These are the activations of a small network on made-up records, seen along a few directions, one row for each record.
Here are examples, each followed by its value of one field, Rore.
The largest differences between rows may come from other fields.
(in the rows, 500 means zero)
Strong random noise was added to every row along 11 fixed directions; ignore it. To show where, here is one row again and again, with new noise each time:
[341 836 491 433 460 607 700 485 587 612 247 730 724 624 594 494 551 656
 695 383 558 336 577 574 434 360 458 453 256 351 527 469]
[507 284 420 500 289 482 369 517 572 355 789 599 412 470 152 516 543 521
 421 571 329 656 632 482 618 699 748 460 800 725 149 617]
[433 405 655 327 537 619 392 564 655 565 481 549 486 392 480 344 501 540
 374 602 523 433 384 548 518 486 705 227 597 469 550 331]
[354 719 615 537 489 724 283 423 497 482 502 430 575 488 518 520 465 338
 472 718 285 615 533 677 520 554 664 470 492 760 611 486]
[556 590 288 734 743 459 710 546 546 479 537 472 551 406 739 562 522 293
 588 362 495 515 623 414 476 498 327 517 420 445 590 438]
[578 360 433 515 405 440 715 490 457 488 569 610 519 492 536 726 511 417
 420 647 608 538 549 335 629 515 456 613 464 513 389 470]
[401 629 558 153 312 494 338 443 308 417 519 616 750 691 396 479 286 589
 590 663 422 577 497 554 629 578 384 670 234 420 351 698]
[728  70 521 697 377 544 478 601 561 339 458 569 455 730 419 263 687 778
 460 381 528 459 433 482 347 507 517 426 557 500 105 695]
[739 313 692 598 486 184 457 532 671 583 527 698 411 321 553 571 594 329
 511 508 283 441 803 507 388 592 279 440 376 426 399 388]
[675 244 795 362 304 662 258 519 579 408 562 592 449 423 457 385 471 559
 246 827 486 419 322 573 508 594 682 350 460 588 381 414]
[662 101 222 509 651 313 579 587 259 290 790 324 504 539 546 535 350 337
 414 537 598 741 421 209 700 624 272 710 557 419 333 669]
[410 401 510 271 557 132 546 605 317 575 565 381 383 400 407 633 318 304
 489 452 441 562 539 407 658 464 361 605 692 331 615 545]
[457 626 690 683 392 461 677 422 296 611 345 413 481 493 756 921 361  71
 374 730 517 546 611 574 618 306 473 646 576 653 749 401]

[436 454 472 438 614 207 524 511 500 601 578 519 495 409 511 551 362 297
 539 372 490 588 711 474 598 476 394 427 686 355 529 431]
w7
[431 754 427 436 588 631 336 436 490 414 667 458 586 372 512 515 400 364
 532 646 339 596 526 541 559 656 499 559 352 618 604 483]
w13
[403 611 396 876 677 770 457 567 623 403 390 377 581 626 665 191 510 464
 574 174 465 506 557 739 374 373 679 189 766 577 503 544]
w2
[502 460 656 808 620 343 456 459 529 666 270 438 455 624 600 547 755 406
 639 417 258 574 742 578 273 431 280 559 418 574 553 552]
w13
[608 237 425 667 389 448 719 420 383 488 489 567 562 688 546 787 673 451
 476 716 558 660 597 273 593 540 330 788 307 614 270 616]
w7
[341 767 286 741 470 605 710 510 188 373 440 197 450 648 518 713 415 356
 550 401 494 573 438 533 577 364 565 788 700 693 662 754]
w2
[541 607 374 691 712 408 668 682 503 459 566 234 210 147 594 600 451 171
 453 307 381 366 477 495 497 478 521 492 728 509 832 422]
w11
[458 342 281 536 643 287 677 511 573 612 590 498 370 458 365 548 646 597
 553 273 646 584 566 279 491 465 487 489 765 416 464 450]
w12
[485 458 373 523 546 580 636 521 418 470 444 431 558 618 568 490 511 568
 510 470 641 511 376 411 535 457 476 577 449 456 493 558]
w1
[473 575 333 418 312 578 770 460 429 460 556 619 572 557 495 633 357 610
 453 485 852 432 398 400 669 391 625 530 617 440 440 449]
w12
[465 658 347 593 214 573 754 434 632 486 633 801 559 389 418 826 496 366
 477 592 510 496 770 481 698 567 719 491 575 686 313 387]
w1
[395 577 453 474 678 360 609 588 616 642 389 536 484 432 490 481 641 510
 663 324 372 430 606 457 420 478 376 469 404 360 592 467]
w7
[575 448 359 848 409 658 687 509 447 393 487 332 247 560 364 661 829 648
 444 487 495 475 364 406 364 491 656 719 648 816 479 670]
w8
[532 404 648 702 315 490 628 409 434 605 255 571 537 773 591 610 592 582
 491 486 646 489 575 558 427 302 466 536 543 540 402 533]
w3
[736 101 488 516 489 413 386 556 387 319 557 495 622 752 586 217 346 612
 482 396 638 569 424 469 501 513 297 470 465 298 179 671]
w3
[598 623 357 854 485 809 596 588 814 350 583 568 389 318 507 388 699 547
 469 343 432 310 522 607 362 558 821 254 657 704 440 411]
w10
[433 545 521 668 468 374 547 516 489 536 292 594 633 760 553 397 494 543
 709 178 447 503 755 645 395 339 357 434 565 370 344 662]
w8
[269 562 640 376 487 663 636 540 646 768 212 480 333 465 310 601 911 736
 495 637 439 347 308 435 401 421 736 512 420 616 708 401]
w5
[305 610 437 326 571 484 584 449 403 643 443 383 425 478 331 745 748 565
 558 710 386 580 414 310 528 581 457 818 292 616 685 564]
w11
[340 471 455 420 447 617 420 428 413 513 549 377 453 607 292 523 576 658
 446 607 549 640 357 450 558 515 689 576 677 679 493 583]
w3
[492 200 654 537 581 426 409 439 623 700 487 470 354 427 414 612 792 448
 387 738 398 656 563 380 469 579 555 489 533 666 511 370]
w1
[298 419 493 439 522 627 521 489 545 597 414 480 516 618 353 507 736 633
 506 612 470 607 446 418 522 494 653 503 536 618 454 547]
w8
[717 188 495 510 658 360 351 573 454 387 573 408 483 537 525 339 583 522
 535 526 357 573 462 377 413 666 206 629 233 399 367 660]
w2
[512 461 540  92 339 134 511 478 313 574 580 545 379 450 232 680 406 641
 526 541 547 462 447 343 584 546 320 782 433 310 505 583]
w9
[529 413 493 300 601 415 451 639 252 385 485 250 430 506 529 377 281 489
 460 436 541 443 233 464 551 461 345 621 479 288 638 648]
w11
[309 731 237 529 503 538 580 526 531 424 588 568 646 555 414 485 460 478
 668 313 391 577 689 549 593 543 568 475 597 524 378 617]
w10
[608 337 718 106 422 348 343 489 501 561 546 622 478 384 464 409 306 606
 368 611 670 399 365 475 543 510 443 403 448 254 508 350]
w6
[658 449 276 571 442 554 699 493 597 417 702 542 312 307 358 655 694 626
 422 540 608 425 393 281 492 638 617 616 514 628 444 445]
w6
[762 620 510 574 235 564 328 534 308 145 582 432 430 598 379 397 404 673
 558 447 320 353 351 643 348 623 398 774 300 577 345 855]
w13
[677 209 849 435 409 227 381 549 377 572 414 422 300 449 504 587 475 394
 338 653 418 448 464 523 450 459 353 577 505 451 562 508]
w10
[480 452 217 305 701 292 622 636 246 371 704 270 480 421 526 492 222 375
 501 351 621 562 350 316 700 514 308 638 617 269 608 619]
w4
[358 655 259 502 718 575 426 552 413 384 579 299 551 561 431 365 515 538
 652 375 347 628 435 470 476 586 450 614 469 534 553 698]
w4
[561 271 485 354 596 354 559 622 666 563 584 603 413 317 411 463 639 537
 472 513 448 442 513 335 514 602 455 407 450 375 438 407]
w4
[563 563 229 572 711 513 585 541 685 419 639 644 700 420 679 309 411 451
 633 255 572 484 644 466 527 581 383 301 398 309 392 406]
w5
[572 370 566 707 711 272 480 441 584 654 500 522 543 425 765 548 434 162
 483 435 513 650 792 518 490 451 326 336 604 437 557 288]
w6
[597 372 169 577 729 449 884 557 612 526 587 573 546 395 658 592 644 479
 546 430 705 482 499 170 569 551 341 542 323 347 475 372]
w5
[542 242 458 512 399 389 569 449 490 503 648 635 584 535 545 581 295 355
 371 531 740 651 641 428 725 457 566 364 782 459 293 390]
w9
[554 330 508 438 737 431 332 441 631 587 708 492 488 292 561 488 520 342
 407 696 480 674 539 369 543 655 459 402 465 523 573 258]
w12
[421 595 312 626 444 438 580 592 329 386 470 287 334 630 296 483 502 618
 625 156 443 475 437 534 440 413 531 666 770 523 493 784]
w9

Here are new rows. What is Rore for each?
[415 606 456 320 448 680 663 460 689 629 365 736 598 529 406 525 790 827
 581 615 581 370 409 371 444 542 580 523 150 470 454 407]
w1
[745 407 360 606 745 471 409 688 731 354 686 377 225 176 443 184 617 611
 513 193 394 285 353 471 278 661 500 332 559 407 565 452]
w5
[555 533 400 311 755 484 289 599 448 354 727 269 406 261 466 338 398 434
 480 537 344 507 303 443 503 705 410 566 381 442 685 537]
w2
[564 301 555 418 517 435 452 398 346 517 471 549 750 742 707 452 324 494
 469 609 729 654 497 447 593 447 269 527 353 342 376 509]
w3
[298 632 487 289 605 572 351 360 617 626 573 637 694 475 431 527 605 515
 586 741 376 682 628 439 567 660 491 499 258 570 496 407]
w13
[432 485 728 422 323 500 745 482 548 723 225 694 516 542 596 662 510 532
 404 568 743 318 505 527 541 247 592 375 549 393 569 304]
w7
[297 594 336 457 811 330 614 574 512 630 540 394 518 325 571 611 463 178
 596 422 362 628 678 402 640 521 381 496 536 416 705 419]
w11
[290 516 581 480 565 474 422 433 453 642 317 514 702 738 539 512 576 444
 638 571 346 688 672 544 520 470 368 547 342 517 460 585]
w7
[565 521 405 456 680 387 702 544 621 575 520 628 561 336 683 544 501 397
 554 451 581 407 578 365 522 512 315 456 297 277 573 320]
w7
[434 581 640 390 552 322 472 485 489 659 354 533 518 487 528 554 516 442
 589 495 388 476 617 539 449 464 332 544 349 384 616 475]
w11
[626 282 456 364 506 522 522 541 532 445 616 528 459 412 470 456 501 590
 384 598 653 467 318 334 564 572 512 482 440 425 431 434]
w9
[456 492 498 477 605 385 516 511 627 634 582 469 321 262 419 571 552 420
 452 462 503 494 533 439 501 503 613 395 720 515 658 308]
w9
[437 821 534 646 444 694 410 518 486 455 400 251 233 437 303 504 714 649
 566 425 261 348 313 644 269 505 692 647 540 767 742 631]
w9
